Each row below holds a small network's activations on one input, seen along a few directions.
Each table varies a few parts of the input and shows all the possible inputs, shuffled.
Descriptions start from the smaller parts, as in this example, which fits no table here: one of 8 places around a ring, together with either a single point or one of 9 places around a ring or (one of 3 separate values, together with one of 6 places along a line).
Shared parts are said once, and a part with two or three values counts as separate values.
In the rows, 128 means zero.

Other details of the inputs vary at random and push rows far along two fixed directions, the same in every table; ignore that.

A family of inputs:
x1: [141 129 117 136 134 128 122  96 136 136 117 115 119]
x2: [ 91  98 174 136 105  76  99 185 130 119 124 175 141]
x3: [153 131 124 119 136 142 124 122 133 117 123 120 123]
x4: [ 21 154 104  57 163 139 181 155  41 235 149  71 159]
x5: [151 136 123 125 127 137 124 116 135 134 120 120 112]
x6: [ 96  97 174 133 109  82 102 188 139 122 128 175 150]
x7: [140 127 122 127 123 131 120 104 129 129 121 119  99]
x8: [146 126 124 116 118 141 122 114 139 129 129 122 101]
x9: [144 124 118 131 142 134 122 101 135 118 119 115 129]
x10: [143 126 120 133 140 131 123 101 134 123 118 117 130]
x11: [155 130 126 117 133 145 125 121 141 123 127 123 125]
x12: [149 132 123 127 139 137 125 110 131 122 119 118 124]
x13: [139 141 108 155 120 144 150 115 129 118 130 131 117]
x14: [148 131 124 120 120 140 122 116 142 133 126 124 108]
x15: [155 133 125 119 130 142 126 119 144 132 125 123 121]
x16: [146 129 122 121 119 137 121 112 131 128 124 120  98]
x17: [147 147 119 142 133 144 141 115 131 104 140 121 131]
x18: [142 128 120 135 137 126 122 100 136 131 116 119 127]
x19: [132 136 104 159 122 140 150 104 131 121 130 125 123]
x20: [ 14 151 106  55 157 136 179 156  39 234 150  73 153]
x21: [156 137 123 124 131 138 125 116 136 130 119 122 118]
x22: [156 136 122 120 135 144 126 117 132 123 122 118 122]
x23: [ 80  86 168 144 107  68  95 163 129 115 123 168 140]
x24: [152 150 118 135 130 149 142 123 131 105 144 122 130]
x25: [ 87 103 160 156  98  92 127 198 132 107 142 189 156]
x26: [144 142 109 149 116 148 150 125 130 118 133 134 117]
x27: [148 135 122 129 136 132 125 109 132 131 117 120 121]
x28: [149 130 123 125 141 138 124 112 131 117 120 118 124]
x29: [142 141 115 147 134 140 140 105 134 106 140 117 136]
x30: [ 81  90 170 148 110  66  95 165 132 119 120 171 148]
x31: [ 99  96 171 124 120  93 105 189 134 109 132 169 160]
x32: [152 146 119 131 129 154 142 125 138 107 149 124 133]
Description of these inputs: one of 4 places along a line, together with either one of 2 separate values or one of 6 places along a line.
- The inputs of x24 and x29 match in every part but the place on the line of 4. If x16 is changed in the same way as x24 into x29, which row does it become? => x23
- Which other rows does x26 become when the choice among 2 separate values takes its other values? List them by row number. => x24

A family of inputs:
x33: [163 138 109  71 165 144  97  71 138 174  96  70  98]
x34: [211  90 197 189 103  84  54 152 213  22 109 214 138]
x35: [ 21 113 150 134 136  82 147 182  76 143 150 141 177]
x36: [ 43 115 154 112 111 107 141 203  92 153 157 156 139]
x37: [168 157  78 122 117 181 166 106 137 156 134  99 100]
x38: [157 155 107  88 162 176 150  98 116 139 143  77 121]
x39: [207  97 178 212  65  89  71 149 215  35 111 226 101]
x40: [216  94 189 189  96  87  49 152 203  11 107 210 134]
x41: [164 130  89 127 145 134 112  27 130 162  92  74  85]
x42: [173 170  84 124 116 177 155  99 127 140 138  97  85]
x43: [139 146  81 140 141 165 144  65 126 119 134  86 116]
x44: [ 37 107 150  99 105  99 146 206  84 155 152 153 146]
x45: [169 151  98  85 153 182 143  85 126 129 134  79 121]
x46: [162 168  81 151 144 164 161  62 129 118 126  93 113]
x47: [ 28 113 140 136 141  90 159 187  83 152 135 155 192]
x48: [ 45  88 171  91 110  78 104 173  91 197 109 142 112]
x49: [157 159  87 150 139 160 164  68 129 135 132  89 126]
x50: [ 44 113 160  84 153 106 144 219  88 165 144 142 201]
- Describe the family of inputs behind these rows. => one of 3 separate values, together with either a single point or one of 5 places along a line
- The inputs of x46 and x42 match in every part but the choice among 3 separate values. If x43 is changed in the same way as x46 into x42, which row does it become? => x44
- Which other rows does x38 become when the place on the line of 5 takes its other values? List them by row number. => x34, x40, x45, x50
